These are the activations of a small neural network, seen along a few directions. Each row is one input.
In each table, some parts of the input vary, and every possible input appears once, in random order.
Descriptions start from the smaller parts, as in this example, which fits no table here: one of 6 places along a line, together with either a single point or one of 11 places around a ring or (one of 3 separate values, together with one of 5 places around a ring).
Shared parts are said once, and a part with two or three values counts as separate values.
In the rows, 128 means zero.

Rows:
r1: [115 124 117 137 153 113 145 147 105 126 128 133]
r2: [150 147 137 119 125 151 132  97 138 132  99 105]
r3: [124 127 119 135 158 116 152 148 108 129 134 129]
r4: [132 123 117 135 107 161 141 101 145 146 116 151]
r5: [124 120 118 130 105 158 141  98 148 149 114 151]
r6: [115 113 130 152 122 116 119 136 148 132 120 154]
r7: [151 138 139 128 141 110 120 136 144 132 113 101]
r8: [143 136 141 124 139 108 121 133 147 136 111 101]
r9: [111 128 124 143 159 116 140 145 103 119 126 136]
r10: [125 109 120 142 119 107 134 133 155 139 128 148]
r11: [119 135 113 122 142 158 163 108 103 135 120 131]
r12: [127 137 111 127 144 161 162 111 101 132 122 131]
r13: [109 121 136  83 116  78  87 201  88  87 233 119]
r14: [142 150 137 129 128 155 118  97 132 126  94 108]
r15: [146 146 129 123 122 151 122  99 133 132  96 106]
r16: [121 104 133 146 120 115 128 134 150 134 126 154]
r17: [136 132 155  77 101  75  57 188 124  91 212  91]
r18: [115 138 116 136 145 162 149 108  95 122 114 137]
r19: [121 129 119 129 143 161 158 106  97 125 120 136]
r20: [119 122 124 146 104 157 125  95 137 137 110 155]
r21: [121 123 114 133 156 108 155 142 110 126 133 129]
r22: [138 138 146 139 138 106 105 130 136 124 107 106]
r23: [123 120 115 138 102 158 133 100 142 142 110 155]
r24: [145 131 148 130 140 110 117 132 141 125 111 106]
r25: [146 146 133 116 125 152 131  97 139 139 100 102]
r26: [112 105 141  94  80  79  70 194 132  97 228 132]
r27: [128 112 125 144 121 115 132 138 153 142 128 148]
- What is each input in this table made of? => one of 3 separate values, together with either a single point or (one of 2 separate values, together with one of 4 places along a line)
- Changing only the choice among 3 separate values turns r3 into r27. The same change can be made to r12. Which row results? => r4
- Which other rows agree with r8 in the choice among 3 separate values? List them by row number. => r2, r7, r14, r15, r17, r22, r24, r25
- Which other rows does r1 become when the place on the line of 4 takes its other values? List them by row number. => r3, r9, r21

Rows:
r28: [136 144 132 128 147 143 138 111 111 123 108 111]
r29: [116 128 116 129 123 157 142 108 112 129 126 143]
r30: [130 133 130 145 156 124 144 125 122 131 101 124]
r31: [139 132 135 139 138 121 127 123 146 138  98 117]
r32: [143 134 128 128 111 145 116 107 143 134 114 122]
r33: [120 126 116 138 150 132 160 127 118 137 115 138]
r34: [108 117 117 142 129 137 150 119 126 138 119 154]
r35: [137 122 125 140 118 125 125 120 155 143 108 133]
r36: [114 111 145 100 115  55  80 207 125 100 213 119]
r37: [126 139 120 125 144 152 151 114 105 127 121 127]
r38: [145 145 138 127 132 141 119 110 134 129 104 106]
r39: [121 122 147  83 105  73  75 195 115  91 220 107]
r40: [131 123 123 124 106 153 131 107 136 133 126 138]
r41: [125 115 121 145 118 135 135 120 145 138 118 153]
- What is each input in this table made of? => one of 2 separate values, together with either a single point or one of 6 places around a ring
- Which other rows agree with r36 in the choice among 2 separate values? List them by row number. => r30, r31, r33, r34, r35, r41
- Which other rows does r32 become when the choice among 2 separate values takes its other values? List them by row number. => r35

Rows:
r42: [144 133 141 136 112 154 110  99 153 136 100 125]
r43: [108 114  95 148 124 146 160 116 135 152 110 168]
r44: [139 137 140 130 113 137 115  93 147 133 100 117]
r45: [115 133 122  92 116  93  85 188  87  94 210 113]
r46: [153 150 140 127 137 138 127 114 142 127 101 102]
r47: [127 121 112 142 151 136 162 122 104 128 117 145]
r48: [110 117 118 148 130 158 148 115 119 132 115 160]
r49: [141 130 120 140 104 141 124 101 167 159  96 132]
r50: [123  99 149  94  87  73  83 192 145 100 223 136]
r51: [157 135 133 133 131 133 126 109 138 129  99 106]
r52: [111 130 121 121 157 137 161 127  97 131 132 125]
r53: [119 120 149 120 132  55  79 195 135 111 170 111]
r54: [142 146 142 107 135 134 124 115 130 131 110  90]
r55: [107 122 118 143 131 142 153 108 113 130 116 152]
r56: [122 135 120 139 157 141 163 127 108 128 120 139]
- What is each input in this table made of? => either one of 3 separate values or (one of 2 separate values, together with one of 6 places along a line)
- Which other rows does r42 become when the choice among 2 separate values takes its other values? List them by row number. => r48
- List by row number the other inputs of the same sort as r50. => r45, r53
- Which other rows does r43 become when the choice among 2 separate values takes its other values? List them by row number. => r49

Rows:
r57: [117 128 139  91 114 102  95 171  99  94 212 117]
r58: [137 134 115 153 111 197 147  64 140 150  80 155]
r59: [127 147 107 166 160 198 200  42 120 166  33 149]
r60: [129 107 130 111  93 108 111 149 157 131 157 135]
r61: [137 142 145  93 133  89  96 177 108  94 181  92]
r62: [142 142 142  92 140  83  94 175 109 105 170  76]
r63: [148 136 127 150 124 164 144  73 145 148  66 124]
r64: [145 124 141 127 114  87  90 150 168 136 132 112]
r65: [123 113 139 129  99  95  88 153 160 127 140 127]
r66: [116 105 132 121  82 105  95 146 154 121 171 145]
r67: [140 122 138 121 103  94  99 154 165 125 144 122]
r68: [151 138 133 158 159 159 163  73 146 150  40 116]
r69: [141 152 123 167 179 182 190  60 128 157  23 118]
r70: [ 53  87  75 150 174 109 202 197  51 121 200 216]
r71: [123 138 104 158 135 213 175  45 123 155  58 163]
r72: [122 125 140  92 125 100 100 168  97  96 189 109]
r73: [123 136 147  99 131  92  88 178 105 101 182  99]
- What is each input in this table made of? => either a single point or one of 6 places around a ring or (one of 2 separate values, together with one of 5 places along a line)

Rows:
r74: [127 138 115 141 172 146 161 122  82 120 107 124]
r75: [136 118 160  81  95  39  45 207 132  86 225  90]
r76: [136 116 133 148 103 124 108 117 177 148  99 140]
r77: [106 118 107 144 114 155 145 110 116 130 129 167]
r78: [142 138 154 127 132 137 125 104 146 129  99 106]
r79: [160 159 141 131 151 139 123 108 127 122  88  89]
r80: [144 154 132 118 131 138 123 105 140 144  94  92]
r81: [ 99 112 137  88 121  60  81 235  98  87 251 128]
r82: [123 116 107 134 133 147 172 118 120 137 127 157]
r83: [140 129 134 134  95 153 102  97 157 137 107 132]
r84: [103 107 106 159 124 127 149 129 136 143 123 177]
r85: [109 123 128 136 154 142 165 117 102 126 120 143]
r86: [156 129 134 126 113 144 131 104 163 143 108 119]
r87: [111 135 104 127 153 143 161 118  97 139 114 128]
- What is each input in this table made of? => one of 2 separate values, together with either a single point or one of 6 places along a line
- Changing only the choice among 2 separate values turns r79 into r74. The same change can be made to r80. Which row results? => r87
- Which other rows does r82 become when the choice among 2 separate values takes its other values? List them by row number. => r86
